These are the activations of a small neural network, seen along a few directions. Each row is one input.
In each table, some parts of the input vary, and every possible input appears once, in random order.
Descriptions start from the smaller parts, as in this example, which fits no table here: line(4) and (point or ring(9) or (values(2) and ring(8))).
Shared parts are said once, and a part with two or three values counts as separate values.
In the rows, zero is written as 128.

Other details of the inputs shift rows strongly along two fixed directions, in all tables alike. That doesn't count.

Table:
R1: [161 175 144 104 120  76 100 123 119 153 152 169 138 161]
R2: [136 142 149 123 158 134 113  89 113 137 144 141 101 163]
R3: [170 131 154 116 109 113  98 143 121  80 141 159 170 124]
R4: [124 192  64 125  79  53 213  89 125 215 143 160 119 231]
R5: [154 138 145 141 157 135 113 113  85  68 147 139 124 102]
R6: [117 117 126 147 146 144 151 120 110 109 115 116 113  98]
R7: [140 132 146 122 164 116 133 100  98 126 131 143 138 142]
R8: [102 118  92 120  93 124 135 157 178 164 117 112 131 113]
R9: [146  92 146 125 136 160  87 124 138  83 135 124 169  88]
R10: [ 82 153  57 133 125 126 183 162 170 176  92  90  92 124]
R11: [140 150 132 141 103 109 167  52  98 157 173 172 106 212]
R12: [ 88 121  91 138 122 124 189 164 141 137  74  89 106 107]
R13: [ 78 125  97 152 134 154 190  99 149 176 103  98  77 156]
R14: [123 106 120 137 121 145 152 108 116 114 133 127 139 117]
R15: [131  93 162 113 163 161  78 137 137  90 119 106 164  79]
R16: [184 160 174 121  85  47 142  93  78 120 172 219 165 206]
R17: [ 87 111  75 138 123 136 195  98 144 158 103  94 143 149]
R18: [ 77  73  95 136 115 141 173 104 170 171  84  89 154 127]
R19: [108 129 135 115 112  88 159 131 132 169  91 127 156 155]
R20: [160 150 133 190 119  89 120 128  83 141 169 141 145 188]
R21: [147 121 145 126 122 137 108  80 138 128 156 136 130 163]
R22: [171 144 140 109 111 117  70 154 137  92 173 158 143 107]
R23: [ 69  92 100 130 154 141 181 118 147 179  72  86 124 121]
R24: [127 130 142 107 129 112 118 149 137 129  96 119 163 126]
R25: [ 85 125  93 148 148 170 163 112 159 149 102  80  84 135]
R26: [123 106 144 112 147 152 107 188 129  96  93 111 127  65]
R27: [158 102 175 127 122 156  68 100 126  88 171 148 124 117]
R28: [ 87 104 121 122 147 153 126 102 174 170 100  78 123 142]
R29: [138 127 151 104 128 142  59 180 148 113 131 126 129  62]
R30: [155 159 151 108 136 116  82 161 105 116 156 171 107 104]
R31: [126 145 108 136 114 129 173  67 127 162 150 135 111 201]
R32: [ 95 143  81 109 140 129 143 165 164 178  93 100 107 116]
R33: [151  96 141 192 131 156  72 186 110  96 149 102 135  85]
R34: [137 122 145 108 157 145  95 181 123  81 107 117 136  77]
R35: [171 156 199 122 126  86  93  50  81 142 181 194 123 201]
R36: [106  97 133 128 160 176 105 123 145 133 111  99  89 102]
R37: [126 145 113 133 133 118 154 157 119 101 103 113 118 113]
R38: [118 104 160 121 141 125 118 104 123 137 116 129 156 122]
R39: [160 151 127 120 101 128  98 159 116  94 176 165 118 106]
R40: [133 114 113 122 118 158 116 179 136  69 116 103 145  73]
R41: [133 142 124 129 132 155  90 194 134  84 142 128  90  51]
R42: [150 143 134 127  95 102 143 134  94  96 143 163 142 144]
Each input here is: values(2) and (point or (line(4) and ring(5))).
The inputs of R32 and R30 match in every part but the values(2) part. If R37 is changed in the same way as R32 into R30, which row does it become? -> R12
The inputs of R27 and R21 match in every part but the values(2) part. If R42 is changed in the same way as R27 into R21, which row does it become? -> R40
Change only the values(2) part in R31. List by row number the other rows that result. -> R11
Change only the ring(5) part in R10. List by row number the other rows that result. -> R1, R4, R22, R32

Table:
R43: [135 126 144 122 127 103 151  85 113 136 125 146 157 164]
R44: [171 172 148 114 117  98 105 134  96 100 169 183 116 138]
R45: [116 126 129 131 138 140 142  89 129 142 130 125 105 150]
R46: [195 165 176 131 132 101 100 119  55  54 181 194 138 131]
R47: [193 139 190 130 128 118  62  98  88  79 193 182 149 145]
R48: [126 147 100 125 110 111 153 141 130 141 129 137 123 139]
R49: [ 95  67 127 141 147 195 110 153 157 105  95  70 122  55]
R50: [ 65  66 100 125 153 187 132 160 196 152  55  38 139  73]
R51: [130 134 142 118 127 116 134  81 127 150 137 147 125 167]
R52: [ 86  77 101 143 139 198 117 198 168 101  81  57 114  30]
R53: [ 88 157  72 127 110  87 196 126 153 213 102 119 106 177]
R54: [ 89 121  95 129 115 112 194  72 151 202 103 114 133 193]
R55: [107  77 135 133 169 199  91 160 153  92  97  67 125  53]
R56: [166 108 171 128 168 196  25 204 113  14 146 113 124  11]
R57: [129 137 143 122 132 112 127  85 126 160 141 145 123 167]
R58: [132 133 132 138 130 124 152  74 108 141 148 144 119 173]
R59: [137 136 139 122 104  86 140 122 116 151 129 156 148 158]
R60: [ 51  57  65 115 133 216 122 210 228 132  48  15 130  18]
R61: [ 67  95  70 126 138 166 146 206 192 150  54  46 126  62]
R62: [165  99 182 106 157 185   5 213 133  22 138 115 153   7]
R63: [ 85 133  97 140 133 114 191  71 142 210 111 112 101 194]
R64: [ 93 141  81 136  95  77 209 129 138 203  93 127 127 179]
R65: [191 162 185 107 128 105  52 131  91  84 188 191 132 123]
R66: [196 166 169 144 124 112  80 125  70  67 201 186 123 139]
R67: [131  73 163 126 143 187  63 161 145  72 118 101 144  43]
R68: [121 138 119 109 115 112 135 126 144 151 121 133 126 142]
R69: [146 160 136 134 134 118 119 121 104 123 159 154  99 141]
R70: [171 143 165 146 130 116 106  82  86 106 182 169 129 169]
R71: [ 91 121  99 140 127 104 215  71 129 186  94 111 135 190]
R72: [194 167 170 133 127 119  88 117  65  62 198 193 117 133]
R73: [168 170 154 129 128 110 112 110  85  97 176 179 103 149]
R74: [ 93 146  73 128 105  78 218 126 140 188  86 119 140 174]
R75: [ 94 136  80 131  97  87 190 114 160 211 101 111 142 192]
R76: [140 157 108 136 105  93 144 139 122 144 143 147 131 159]
R77: [123 130 120 114 115  99 152 129 131 139 108 132 158 140]
The inputs of R55 and R56 match in every part but one. If R49 is changed in the same way as R55 into R56, which row does it become? -> R52
What do these inputs look like to the network? -> ring(5) and (values(3) or line(4))
Change only the values(3) part in R50. List by row number the other rows that result. -> R43, R67
Which other rows agree with R61 in the ring(5) part? List them by row number. -> R44, R48, R53, R64, R74, R76
Change only the values(3) part in R62. List by row number the other rows that result. -> R59, R77
